Each row below holds a small network's activations on one input, seen along a few directions.
In each table, some parts of the input vary, and every possible input appears once, in random order.
Descriptions start from the smaller parts, as in this example, which fits no table here: values(2) and (point or line(9) or (ring(5) and line(6))).
Shared parts are said once, and a part with two or three values counts as separate values.

Rows:
x1: [  6  10   8  20  -6 -15   4  -9   9 -30   6  20   3   5  22 -14   8   8
  35  -6]
x2: [  1  39   0  35  20 -30  10 -25  -4 -18  -4   9  32  39   8  11 -19   6
 -33  -5]
x3: [-28 -49  -6 -64 -16  21 -46   3  -2  36 -22 -13 -42 -21 -46   5  17 -35
   3 -18]
x4: [-21 -47 -26 -54 -10   9 -25  24 -37  40  -2   5 -39 -21 -13  20  -5 -22
  30   2]
x5: [ -1  -3  -9   3  -4  -1   2   2  11 -39   2  26   7 -10  17  -9  31   4
  53  -3]
x6: [-15 -33 -10 -40 -13  -4 -23  13 -41  50   0  -2 -44  -4  -7  13 -30 -20
  10   0]
x7: [ 12  22   8  23 -17  11  27  -9   1 -31  11  12  23 -10  17  -3  16  24
  15   2]
x8: [-26 -18 -12 -16  46 -30 -20  27 -23  80 -11 -36 -21  29 -13  18 -53 -27
 -55  12]
x9: [ 30  43  17  44  -4   1  26 -20   1 -18  20  10  13   9  17  -5 -17  28
 -13   4]
x10: [  6  -8   8  -4 -23  38   5  -7  45 -43 -13 -12  28 -31 -21 -12  59   8
  -6  -2]
x11: [ 10  29   4  44  12  -9  29 -10   5 -18  -3 -11  47  19   2  17 -15  18
 -61  16]
x12: [  1   4 -11  -5  -8  11  10   0   0 -39   4  23  14 -14  16  -5  33   8
  48  -3]
x13: [  3  -8   0 -19   0 -15 -23   2 -39  60  10  -3 -54  15  -4  11 -63 -15
 -17   0]
x14: [  4   8  -9   5 -16  24  24   1   4 -40   7  19  26 -25  12   2  38  19
  35   4]
x15: [ 26  39  14  33   2 -13  12 -22  -1 -18  16  14   2  21  21 -12 -22  16
   1  -3]
x16: [ 10  -6  -9   5 -18  28  28  12  10 -37   4   4  31 -31   9   2  35  18
  19  16]
x17: [  4  44   3  45  13 -16  24 -23  -2 -19   0   4  43  27   5  18 -13  18
 -47   3]
x18: [-23 -57 -26 -53  17   6 -16  51 -19  63  -2 -21 -36 -21 -12   7  -4 -26
  22  13]
x19: [ 18   7   9  22 -19  17  31   3   7 -28   7  -3  28 -16  14  -3  13  23
  -1  14]
x20: [ 35  28  18  43  -6   7  30  -7   8 -16  16  -5  19   2  14  -5 -18  29
 -28  16]
x21: [  0   7  10  -5 -21  34   0 -18  39 -47  -9   2  24 -26 -18 -13  62   8
   9 -15]
x22: [ -6  -5  12  -7  -9   8 -21 -17  47 -45 -15  11   6 -11 -12 -25  55  -8
  27 -23]
x23: [  8  17   6  12 -10  -2  13 -11  -2 -30   7  16  11   2  21 -10  10  11
  29  -5]
x24: [-28 -60  -6 -62  11  18 -36  31  15  58 -22 -39 -39 -20 -43  -6  17 -37
  -3  -5]
x25: [-25  -6 -15 -14  20 -31 -26  -2 -42  59 -12 -10 -23  32 -14  33 -56 -26
 -54   0]
x26: [ -4   2   9 -14 -14  21 -13 -19  36 -46 -14   7  13 -14 -14 -21  57  -4
  22 -23]
x27: [ -2  30   3  43  24 -43   1 -24   8 -18  -5  13  23  42  11   7 -20   2
 -27  -7]
x28: [-17 -44  -9 -40  15  -5 -15  43 -22  73   0 -28 -41  -5  -7   0 -29 -23
   3  10]
x29: [  1 -19   1 -20  27 -15 -17  32 -20  81   9 -29 -49  13  -5  -2 -61 -18
 -23  11]
x30: [ 23  31  16  40   6 -25   3 -21  10 -18  16  18  -6  24  23 -16 -24  12
   7  -4]
Q: What is each input in this table made of?
A: line(5) and (values(2) or line(4))
Q: The inputs of x1 and x27 match in every part but the line(5) part. If x28 is changed in the same way as x1 into x27, which row does it become?
A: x8
Q: Which other rows does x2 become when the line(4) part takes its other values? List them by row number.
A: x11, x17, x27
Q: Which other rows does x3 become when the line(5) part takes its other values? List them by row number.
A: x4, x6, x13, x25

Rows:
x31: [ 15  42  10  34   6 -15  13 -21   6 -40  11  23  16  18  30 -15   1  16
  19  -7]
x32: [ -6 -25 -14 -35 -16  38   3  18   1  -9  -5  -6   9 -37 -14   3  41  -2
  19   5]
x33: [ -8 -23   2 -33   0  -2 -28   7  -7  31   2   2 -45  -3  -8 -13  -5 -19
  33 -14]
x34: [ -8 -11 -12  -8  17 -33 -14   8 -30  35   4   7 -29  24  12   6 -39 -16
  14   0]
x35: [-18 -13  -8 -30 -14  12 -17  -5   2 -14  -6  19 -14 -17  -7  -5  37 -10
  49 -19]
x36: [ -1 -33  -5 -35  -4  22  -7  31  -5  40   2 -24 -27 -25 -11  -4  -4 -10
   1  11]
x37: [ 13 -12   3   8 -22  27  22   6  23 -39  -2  -2  26 -28   1  -6  37  16
  14  11]
x38: [ 23  35   5  38   5   9  40  -2  10 -26  16   3  35   0  16  -2   5  30
  -7  12]
x39: [-21   3  11   2  17   3  -6 -11  30  10 -32 -43  35  14 -41   8  14 -12
 -85  -6]
x40: [-17   9   6   3  22 -18 -37 -32  34  -7 -29  -7   7  29 -37   3   7 -23
 -55 -22]
x41: [ 19  20   2  30  -2  -4  26   0 -29  16  19  -1   4   7  16  17 -42  20
 -27  19]
x42: [ 14  26   6  22  -3 -29   3 -18 -29   1  14  21 -10  28  24   4 -46   7
   1  -2]
x43: [  3  -1   8   9 -21   0  -4 -14  21 -45   0  23   6 -11  11 -15  34   6
  39 -11]
x44: [ -7 -18 -13  -5  16 -11   6  33 -29  48   6 -14 -12   2   7  18 -39  -4
 -16  22]
Q: The inputs of x44 and x34 match in every part but one. If x37 is changed in the same way as x44 into x34, which row does it become?
A: x43
Q: What is each input in this table made of?
A: values(2) and (point or ring(6))
Q: Which other rows does x42 become when the values(2) part takes its other values? List them by row number.
A: x41
